Each row below holds a small network's activations on one input, seen along a few directions.
Each table varies a few parts of the input and shows all the possible inputs, shuffled.
A made-up example of a description, with smaller parts first: one of 4 places along a line, together with either a single point or one of 9 places along a line or (one of 2 separate values, together with one of 5 places around a ring).
Shared parts are said once, and a part with two or three values counts as separate values.

Other details of the inputs vary at random and push rows far along three fixed directions, the same in every table; ignore that.

Rows:
R1: [ -3  53 -18 -39  10 -22  19 -20  39 -25  41]
R2: [ -4 -62  19  26 -29  35 -29  27 -29  -3 -66]
R3: [-16  29  35  19  -3  34  -2  -9  25  54   8]
R4: [-32  21  29  14 -14  21  10 -10  35  59   7]
R5: [-18  14  20  26   6  40   1  -9  38  42  19]
R6: [-39 -13 -31 -39  48 -29   2  31 -79   0  11]
R7: [-11  10  22  32  10  30   9 -14  17  44  22]
R8: [-18  17  16  36  -3  44  10 -13  18  47   4]
R9: [  1 -64  22  21 -27  20 -27  17 -37   1 -60]
R10: [-31   4  19   2  14   8  -3   4 -23  56   7]
R11: [-27  -7 -50 -11  32 -38  -8  33 -74  -3   4]
R12: [ 50  -9  11 -15 -28 -21  -3 -14  12 -85 -32]
R13: [  3 -69  27  35 -10  30 -23  26 -32 -10 -57]
R14: [ 58   0  52  28 -55   6  -1 -35  41 -33 -33]
R15: [ 10  44 -26 -41  29 -25  12 -31  36 -30  68]
R16: [-59 -19 -47 -43  37  -9  -6  32 -51   5   9]
R17: [ 54 -13  16 -26 -40 -34 -12 -22  17 -79 -27]
R18: [-16  15  17  32  -5  35  10 -17  10  49   9]
R19: [ 12  57  -7 -52  15 -21   1 -29  35 -25  49]
R20: [-50 -28 -37 -38  46 -12  -8  34 -41  -2  16]
R21: [ 15  58 -35 -46  22 -25  27 -16  50 -20  57]
R22: [-36   3 -14  40  -4  -6  10  14 -22  46  -6]
R23: [ 81   3  42  26 -47  15   4 -29  62 -36 -29]
R24: [ 75  -7 -25   3 -31 -42  -6  -1  11 -74 -20]
R25: [ 37 -44 -43 -11  -1 -40 -25  19 -38 -97 -21]
R26: [ 14 -67  22  27 -18   7  -6  34 -42  10 -61]
R27: [-15  21  -4  57 -15  30   4 -10  13  53   8]
R28: [-38 -22 -46 -44  43 -38  13  40 -55  17  15]
R29: [-10  20  21  16  -6  25  16  -5  47  71  14]
R30: [ 15  55 -11 -36  22 -17  13 -25  19 -31  43]
Description of these inputs: one of 5 separate values, together with either a single point or one of 5 places around a ring.
Q: Changing only the choice among 5 separate values turns R3 into R21. The same change can be made to R11. Which row results?
A: R24
Q: Which other rows does R20 become when the choice among 5 separate values takes its other values? List them by row number.
A: R4, R16, R19, R29
Q: List by row number the other rows that have the choice among 5 separate values in common with R9.
A: R2, R8, R16, R18, R27

Rows:
R31: [-27 -28 -10   3  17  13   7  25 -34  10 -17]
R32: [ -6 -20   7  -4  -6 -29  -1  18 -45   8 -25]
R33: [-58 -23 -33   0  37  12  12  33 -40  30   9]
R34: [  4  27  32 -23  -5  19   4 -14  60  33  22]
R35: [  8 -45  -2  -9 -11 -16  -4  27 -20  -9 -32]
R36: [ 25  -4 -45 -47   9 -46   2   2   2 -89   9]
R37: [-80  -7 -39   7  35   0  10  40 -45  66  10]
R38: [-18   0 -16 -54  29 -14 -25  -7 -34 -44  22]
R39: [ 25  26  16  21 -37   0   4 -19  50  22   3]
R40: [-11  41 -11  22  -8   7   9 -11  27  36  15]
R41: [ 13  17  29  76 -34  48 -17 -19  28  60 -11]
R42: [ 41 -70  26  31 -27  19 -31  13 -17 -34 -60]
R43: [  9 -49  49 -16 -40   0 -34   6 -23 -21 -66]
R44: [-12 -31  -6  17 -22  -9 -13  35 -37  32 -44]
R45: [ 25  12  27   6 -21   2  15 -12  37  24  -5]
R46: [-71  -6 -48   4  36   4   8  34 -48  38  16]
R47: [ 10 -43 -14  16  -4  -1 -27  17 -29 -32 -22]
R48: [-44 -23 -28  12  17  10   1  26 -32  15  -2]
R49: [ 30  11 -31 -54  15 -45  10  -3  -5 -76  10]
R50: [ 50  30  15 -38 -10  12  -6 -39  72 -73  25]
R51: [ 46 -75  18   4 -36  -6 -22  21 -16 -68 -76]
R52: [ 57  72 -42 -31   3 -33   0 -52  61 -79  71]
R53: [ -1  -1  -1 -59   1 -24 -17 -11 -11 -65  -7]
R54: [ 47 -19  49  41 -58  19  -6 -15  51  11 -39]
R55: [  4  29  28   0  12  43 -10 -25  56  28  40]
R56: [ 50  -2  61  41 -51  19  -4 -24  38  -6 -40]
R57: [ 32  56   8 -12  -7 -22  17 -38  40 -27  29]
R58: [ 37   3  63  39 -49   9  -1 -17  24  30 -35]
R59: [ -6 -27 -26 -25  20 -14   1  23 -48 -40 -16]
R60: [-27   8 -53 -28  35 -16  14   9 -13 -26  35]
R61: [ -2  21 -12  15  15  11   2 -16  25  14  37]
R62: [-11  31  24  35  -6  21  14 -24  11  36  12]
R63: [ 23   0 -14 -45   3 -51   6   9 -23 -41  -3]
R64: [  9   3  55  42 -30  29  12  -7  28  74 -23]
R65: [ 22  38  -7  -7   2   7  21 -32  53 -23  34]
R66: [ 14 -54  26  34 -10  23 -23  20 -39   7 -49]
R67: [  4 -14 -12 -62  17 -14 -12  13   4 -58   1]
R68: [-27  -9 -11  -7  16 -25   4  17 -49   2  -8]
R69: [-23  16 -28 -24  29 -22  13   5 -37 -17  20]
R70: [ 41 -72  23  34 -29  19 -35  14 -18 -38 -58]
R71: [-15  21  18  37  14  38  11 -11  22  70  25]
R72: [-52  37  32   8   7  45   3 -28  21  57  26]
R73: [ 55  -3  57  51 -39  29 -17 -28  27   1 -25]
R74: [-66 -13 -33  -5  28 -14  13  42 -39  67  12]
R75: [-23  13 -23 -10  37 -19   1   8 -46  10  28]
R76: [-16 -25 -16  28 -11  14 -14  23 -36   6 -34]
R77: [ 45  39  -3 -22  -6 -17  12 -35  31 -64  23]
R78: [-61  43   1  18  34  27  39   0  21 104  42]
R79: [-43  47   3  29  31  14  15 -15  -8  80  52]
R80: [-15 -23 -17 -23  14 -22  10  29 -23  14  -7]
R81: [-16 -36 -34 -26  20 -22   1  31 -34 -31 -11]
R82: [  2  84 -49 -38  25 -32  30 -37  63 -27  85]
Q: What is each input in this table made of?
A: one of 4 places along a line, together with either one of 2 separate values or one of 11 places along a line
Q: Changing only the place on the line of 4 turns R35 into R33. The same change can be made to R74. Which row results?
A: R48
Q: Changing only the place on the line of 4 turns R69 into R57. The same change can be made to R31. Which row results?
A: R78
Q: Start at R41 and move only the place on the line of 11, one step at a time. The first step leads to R52. Which rows follow, in order?
A: R47, R61, R70, R42, R71, R66, R73, R75, R79
